A small network was shown many inputs. Here are its activations along a few directions, one row for each input.
Each table varies a few parts of the input and shows all the possible inputs, shuffled.
Descriptions start from the smaller parts, as in this example, which fits no table here: ring(5) and (point or ring(9) or (values(3) and line(6))).
Shared parts are said once, and a part with two or three values counts as separate values.

Other details of the inputs vary at random and push rows far along two fixed directions, the same in every table; ignore that.
These rows show it; all are for the same input, with only those details redrawn:
[-11  63 -57  15 -22 -18 -68  -9 -33 -33 -24  -9 -31  -6]
[109   8  -8  42  -3   3  52  29 -20   7 -14   6   7  12]
[-63 -31   9  11  -6  32  15 -20 -30  12   8  45  49   6]

Rows:
R1: [109 -18  21  -6   6 -20  46  22  31  27  24 -13  -6  10]
R2: [ 98  15   0  51  21   5  46  36 -20  13  -6 -15  27 -28]
R3: [-14  15 -83   6 -19 -36 -66 -16  -9 -11 -20 -21 -56 -70]
R4: [-80 -25  53 -28  12  20  23   3  32  -7 -12  21  34  30]
R5: [-63 -30  25  12  23  42   9 -27 -19  -3  -7  15  63  -5]
R6: [-59 -55  31 -43  20   9  10 -37  26   9  22   8  33  23]
R7: [-75 -35  24 -33 -23   1  26   7  28  -1   0  51  37  31]
R8: [-72 -40  25 -30  43  22  23 -30  19  24  22  -2  21   9]
R9: [ -9  61 -32  16  -1 -14 -77 -18 -24 -52 -35 -37 -19  -6]
R10: [113 -19 -17   9  -4  -5  52  16  -3  22   3  -5   3   9]
R11: [-66 -39  44  32   0  39  16 -23 -33  -2  11  27  32 -54]
R12: [-66 -43  21 -34   2  19  20 -26   9  37  36  34  -2  25]
R13: [116 -17   6  14   1  -6  35  18   0  22  15 -19  14  -9]
R14: [ -2  40 -49 -17  -2 -24 -84 -30  -6 -40 -18 -53 -26  -9]
R15: [-56 -41  20   3   9  25   4 -32 -12 -15  -6  17  83  -1]
R16: [-11  50 -18 -22  -8 -30 -75 -13  10  -5  18 -33 -68  -3]
R17: [-80 -27  36 -25 -19  13  28  10  20   8   4  50  18  37]
R18: [ -3  54 -34  12  -6 -20 -81 -18 -22 -60 -33 -36 -12  -4]
R19: [108   8  19  46   4   5  36  32 -19   7  -2  -6  20  -7]
R20: [-51 -51  31 -13  -2  26  -7 -27 -16  26  40  19  39  -8]
R21: [ 87 -33   2  23 -12 -33  79  62  44   7 -29  22 -19 -20]
R22: [ -8  49 -42  -8  14  -7 -77 -26 -11 -26 -17 -54 -43 -13]
R23: [-70 -50  49  -9   6  27  23 -29   9  23  40  17 -16 -30]
R24: [-68 -40  13 -33  10  26  22 -22  13  41  32  33   1  15]
R25: [-15  52 -24 -22   0 -23 -71 -10  14  -2  15 -33 -64 -13]
R26: [106  -6 -24  23  19   8  68  25 -10  37   3 -16  -8  -2]
R27: [ 97 -26 -34  55  -3 -18  54  29  -8   9 -30  12   9 -56]
R28: [100  -5  37  -5   4 -25  63  48  47 -21 -31 -13  16  43]
R29: [108 -20   8  -7   3 -14  62  23  21  28  17   4 -29  34]
R30: [-55 -43  33  -8   4  33  -3 -27 -18  34  39  15  31  -9]
R31: [-74 -36  59 -32  -3   7  15   1  30 -19  -6  25  40  42]
R32: [-63 -31   9  11  -6  32  15 -20 -30  12   8  45  49   6]
R33: [-19  68 -52  20  16 -14 -68 -14 -25 -47 -38 -47 -12 -25]
R34: [ 93   8  34   9  27 -11  80  57  40  -7 -33 -23   2  30]
R35: [-62 -38  15  -3  22  35   8 -22 -17  39  36   6  41 -29]
R36: [-71 -26 -10  17  11  34  26 -14 -30  19   3  35  57 -13]
R37: [120 -14  19  19  26  10  50  10  -1  14  -3 -35  -3  19]
R38: [-64 -45  43 -34  24  21  11 -35  18  20  26   7  13  29]
R39: [-29  68 -35 -21 -26 -28 -49  24  21 -32 -30  -4 -58  15]
R40: [106  11 -15  43   6  10  56  31 -18  11 -18   4  11   1]
R41: [-76 -34  33 -29 -24   6  24  10  21  -1   6  53  25  39]
R42: [-10  38 -24  14 -12  -7 -64 -22 -25 -24   1 -41 -71 -60]
R43: [115 -12  -4  18   2   7  58  20 -11  32   7  -6 -17  16]
R44: [ 99  -4  18   8  30  -5  62  30  23  42  26 -22 -18  -3]
R45: [ -7  42 -20 -27 -14 -37 -77 -12  12 -13  20 -29 -61  -2]
R46: [-21  66  -5 -22 -13 -37 -61  14  26 -55 -40 -33 -49  28]
R47: [-33  59   4   4 -31 -28 -52  17  18 -50 -22 -25 -78 -32]
R48: [ -6  58 -59  11 -27 -25 -74  -8 -30 -41 -23  -7 -25  -5]
R49: [-15  69 -39  20  -7 -11 -85  -5 -29 -31 -16 -25 -19 -38]
R50: [ 97 -51 -15  14   6 -24  73  28  33  35   2   8 -33 -32]
R51: [-76 -23  61 -18 -14  11  12  13  24   9  16  34  29  19]
R52: [-52 -36  22   8  -6  20  -4 -20 -19   3  15  33  80 -21]
R53: [-58 -38  -3   4 -11  21  13 -22 -21   4   3  46  70  -2]
R54: [ 98   0  38   3 -14 -29  53  59  41  -3  -8   2  11  22]
R55: [-54 -35  32  11  -6  26  -6 -16 -25   3  20  34  67 -12]
R56: [ 87  15  34  17   9 -13  68  67  34  13  -7  -9  -2   9]
R57: [-36  70 -45 -17 -18 -34 -42  27  19 -30 -31 -12 -54   8]
R58: [-10  53 -40  -4  -4  -9 -85 -14 -17  -8   5 -41 -45 -33]
R59: [-60 -53  41 -39  19  14   7 -35  20  11  28   9  20  30]
R60: [-74 -38   4 -29  19  21  31 -19  11  43  32  26   6   8]
R61: [ 98   4  45   8 -16 -24  49  62  35  -3  -3   2  -3  29]
R62: [-65 -43  12  -8  39  38  15 -35 -10  21  14  -8  44  -9]
R63: [-26  73 -10 -14 -21 -31 -67  27  24 -32 -18 -20 -49  -3]
R64: [118 -18  -7  14  -4   0  52  20  -9  23   9  -4 -10  17]
R65: [-12  50 -64  -9 -10  -8 -67 -16 -20  -7  -7 -26 -56 -14]
R66: [-61 -52   9 -43  -1   6  19 -28  18  28  30  36  18  18]
R67: [124 -20  16  15  19   4  45  11   1   5  -2 -33   3  20]
R68: [-66 -42  36 -34  33  28  14 -32  21  23  22   6  15  18]
What do these inputs look like to the network? -> line(4) and (values(2) or (values(3) and line(5)))
The inputs of R65 and R39 match in every part but the line(4) part. If R62 is changed in the same way as R65 into R39, which row does it become? -> R34
The inputs of R26 and R36 match in every part but the line(4) part. If R64 is changed in the same way as R26 into R36, which row does it become? -> R48
Start at R62 and move only the line(5) part, one step at a time. The first step leads to R22. Which rows follow, in order? -> R37, R67, R14
Change only the values(2) part in R42. List by row number the other rows that result. -> R3
Change only the values(3) part in R49. List by row number the other rows that result. -> R5, R40
Change only the values(2) part in R23. List by row number the other rows that result. -> R50

Rows:
R69: [-119    0   22  -24   -5   10  -48  -24    0   -5   20   11    6  -12]
R70: [-120  -17   -5  -32   -3    1  -39  -31   11    8   20   14   -7  -22]
R71: [ 64 -38  41  16  19  33  61   4 -11  31  20   3  48  17]
R72: [ 50 -39  31  31  14  20  78  27   3  14 -12  19  43  -2]
R73: [ 58 -37  15  30  -1  19  75  17 -18  26   2  37  47  13]
R74: [ 72  82 -64  30  -7 -37 -53  16 -18 -51 -46 -50 -47 -18]
R75: [ 82  67 -63   6   6 -41 -53   1  -1 -30 -24 -66 -74 -21]
R76: [-117   -5   22  -18    7   17  -51  -35   -5  -10   11    1   12  -13]
R77: [ 65 -55  15   7  13  16  73   4  -1  45  26  22  21  12]
R78: [ 82  65 -73   2  -1 -39 -61   0  -8 -21 -18 -58 -69 -15]
R79: [-117  -22   -3  -28    8    8  -43  -41    6    3   11    4   -2  -24]
R80: [ 43 -29  38 -23  21  11  83  25  37  26   4  12  14  66]
R81: [ 69  80 -58  19 -37 -49 -40  41   1 -36 -39 -17 -71 -13]
R82: [ 80  86 -48  13 -14 -35 -71   7 -17 -31 -12 -47 -65   3]
R83: [ 55 -39  13  30   8  25  69  15 -19  22  -4  21  57   7]
R84: [-119   -4   19  -27  -23    9  -46  -20   -1   -3   21   26   -5   -4]
R85: [ 59 -35  48  20  26  30  65   4  -4  21  13  -5  40   9]
R86: [ 56 -54  28   1  -3   5  85  26  24  44  21  27  -2   6]
R87: [-120   -5   27  -44  -12   -9  -48  -19   27  -40  -12   14   32   30]
R88: [-124   -1   -6   -9  -15    6  -37  -16   -6  -13   -3   32   20  -20]
What do these inputs look like to the network? -> values(2) or (values(3) and line(6))
